Each row below holds a small network's activations on one input, seen along a few directions.
In each table, some parts of the input vary, and every possible input appears once, in random order.
Descriptions start from the smaller parts, as in this example, which fits no table here: one of 4 places along a line, together with either a single point or one of 9 places around a ring or (one of 3 separate values, together with one of 8 places around a ring).
Shared parts are said once, and a part with two or three values counts as separate values.
(in the rows, 128 means zero)

A family of inputs:
row 1: [134 135 168 137 142  91 123 131 123 144  97 102 125 114 184 129 155 140
 129]
row 2: [110 100 113 104 120 124 119 159 147 118 124 162 126 151 149 116 146 128
 111]
row 3: [157 135 154 193 130  43 117  87 169 146 155 119 125 104  42 125  42 119
 184]
row 4: [152 126 115 212 129  82 102  88 178 114 165 163 155 112  26 140  61 113
 175]
row 5: [127 138 128 125 157 130 154 120 100 165 122  92 122 107 153 148 154 156
 130]
row 6: [120 140 133 106 125 154 148 133 112 128 109  92 120 164 131 116 120 126
 119]
row 7: [118 135 160  90 107 168 151 147 113 116 148 112 107 106 161 114 111 102
 101]
row 8: [127 112 160  88 130  88 129 143 120 141 125 106  91 146 177  95 141 113
 129]
row 9: [125 134  85 126 134 150 130 114  94 147 111 150 141 127 125 150 160 159
 128]
row 10: [142 123 118 147 122 135  99 131 125 131 101 160 145 121 162 140 161 141
 122]
row 11: [112 125 109  99 106 189 139 149 131  85 151 155 126 126 128 133 129 109
  98]
row 12: [112 132  91 109 134 181 126 134 123 102 127 124 154 157  96 130 156 131
 110]
The inputs of row 5 and row 9 match in every part but one. If row 3 is changed in the same way as row 5 into row 9, which row does it become?
Answer: row 4
What is each input in this table made of?
Answer: one of 2 separate values, together with either a single point or one of 5 places around a ring
Change only the place on the ring of 5 in row 6. List by row number the other rows that result.
Answer: row 1, row 5, row 7, row 8
Change only the choice among 2 separate values in row 2. List by row number the other rows that result.
Answer: row 8

A family of inputs:
row 13: [135 128 225 123 118  46 156 132 127 181 110  66  70  95 210 102  82 126
 136]
row 14: [145 122 119 192 135  68 103 103 161 141 121 156 148 116  87 145 106 146
 161]
row 15: [106 115 120  68 126 158 121 168 112 111 119 150 126 144 186 114 190 124
  93]
row 16: [142 133 112 168 127 113 132  98 155 126 153 120 131 132  40 136  66 124
 159]
row 17: [115 133 115  61 118 209 139 166 104  96 142 136 119 141 159 120 164 108
  90]
row 18: [148 139 120 190 133  92 117  77 131 146 125 125 147 116  68 143  92 140
 165]
row 19: [129 106 121 172 117  78 102 110 173 113 143 163 143 130  75 122  89 118
 149]
row 20: [115 145 124  71 142 198 144 161 102 119 124  93 131 153 146 119 168 124
  98]
row 21: [142 120 115 167 113 121 121 107 166  98 173 155 129 123  56 131  67 100
 150]
row 22: [119 124 114  98 141 149 130 152 101 138 101 140 126 126 201 144 202 153
 104]
row 23: [113 143 124  97 137 176 142 133  77 140  96 105 138 133 180 132 182 145
 102]
What is each input in this table made of?
Answer: either a single point or (one of 2 separate values, together with one of 5 places around a ring)
Change only the choice among 2 separate values in row 22. List by row number the other rows that result.
Answer: row 14

A family of inputs:
row 24: [111 108 127  84 137 137 146 163 143 118 139 107 119 147 152 112 146 118
 110]
row 25: [144 130 168 137 101 100 120 118 127 140 130 123 101 103 149 113  92 115
 133]
row 26: [120 121  97 118 115 166 114 129  99 105 135 168 130 122 145 135 171 124
 113]
row 27: [142 129 155 135 131  97 147 136 141 151 149 106  88 109 137 115  95 123
 147]
row 28: [135 136 117 167 142 106 119  93 122 154 106 136 144 128 120 152 129 152
 147]
row 29: [146 142 149 150 124 104 119  97 115 138 144 142 121  93 133 127 101 110
 148]
row 30: [139 108 132 160 113  90 101 125 157 117 125 164 136 108 118 127 121 124
 134]
row 31: [140 137 138 147 142 107 148 121 134 147 155 128 100 104 131 156  97 130
 145]
row 32: [126 113 152 127 136  70 128 137 152 139 137 120 107 138 124 119  99 126
 135]
row 33: [127 135 102 176 122 155 128  97 151 105 143 118 172 154  18 127  80 123
 149]
row 34: [118 127  89 100 149 153 138 137 102 126 142 159 117 145 135 147 163 138
 125]
row 35: [146 148 148 164 139 117 137 102 110 152 120  99 137 111 130 143 115 136
 143]
row 36: [114 112 139  99 114 148 106 154 130 104 127 126 129 132 159  99 153 102
 103]
row 37: [128 103 161 135 102  84 112 122 155 131 125 129 125 120 139 112 103 116
 124]
row 38: [138 117 110 153 110  93 116  93 124 125 129 172 130 101 120 142 115 127
 146]
row 39: [120 137 139  75 139 155 161 158 117 137 133 113  99 135 160 109 135 117
 123]
row 40: [124 121 130 165 136  92 119 118 155 146  98 127 153 125 111 130 132 151
 146]
row 41: [116 137  91 112 140 165 128 121  94 139 105 137 150 138 134 137 175 158
 122]
row 42: [108 115 101 102 142 146 144 162 146 117 136 142 137 152 146 131 169 137
 115]
row 43: [111 132 105 109 132 148 120 145 122 123  94 124 163 153 137 129 174 159
 112]
row 44: [123 141 123  88 144 160 159 144 102 127 145 128 109 124 139 144 141 126
 119]
row 45: [139 139 165 148 117 105 142 123 123 160 108  83 122 117 143 116 105 136
 134]
row 46: [133 126 107 151 149  92 135 111 134 143 142 161 114 125 119 152 117 138
 154]
row 47: [139 134 102 152 113 144 100  97 153  84 162 149 151 140  27 125  70 101
 143]
row 48: [104 130 134  97 131 150 129 148 121 128  91  94 149 161 162 110 154 142
  92]
row 49: [136 145 146 102 125 172 137 148 101 132  96  80 120 136 161 116 151 132
 100]
row 50: [123 117 156 153 125  88 112 125 143 151  97  99 130 134 132 124 106 143
 124]
row 51: [138 130  93 157 129 141 130 118 170  95 175 128 130 143  19 139  74 109
 145]
row 52: [107 116 112 110 113 150 115 149 131 101 125 159 154 138 153 115 172 121
 112]
row 53: [135 111 120 148 137  79 121 141 165 132 132 154 116 123 107 145 115 141
 144]
row 54: [136 154 131 105 139 173 136 123  86 132 111  99 137 131 143 144 155 140
 112]
row 55: [132 139 134 104 126 168 127 124  90 113 142 136 127 111 150 121 153 103
 120]
row 56: [125 134 154  94 108 170 129 144 110 111 125 117 106 121 170 110 146 105
 107]
What is each input in this table made of?
Answer: one of 3 separate values, together with either a single point or (one of 2 separate values, together with one of 5 places around a ring)
The inputs of row 34 and row 26 match in every part but the choice among 3 separate values. If row 53 is changed in the same way as row 34 into row 26, which row does it become?
Answer: row 30
Change only the choice among 3 separate values in row 31. List by row number the other rows that result.
Answer: row 29, row 35
Start at row 45 and move only the place on the ring of 5, one step at a time. The first step leads to row 35. Which rows follow, in order?
Answer: row 28, row 40, row 50
Start at row 48 and move only the place on the ring of 5, one step at a time. The first step leads to row 43. Which rows follow, in order?
Answer: row 41, row 54, row 49
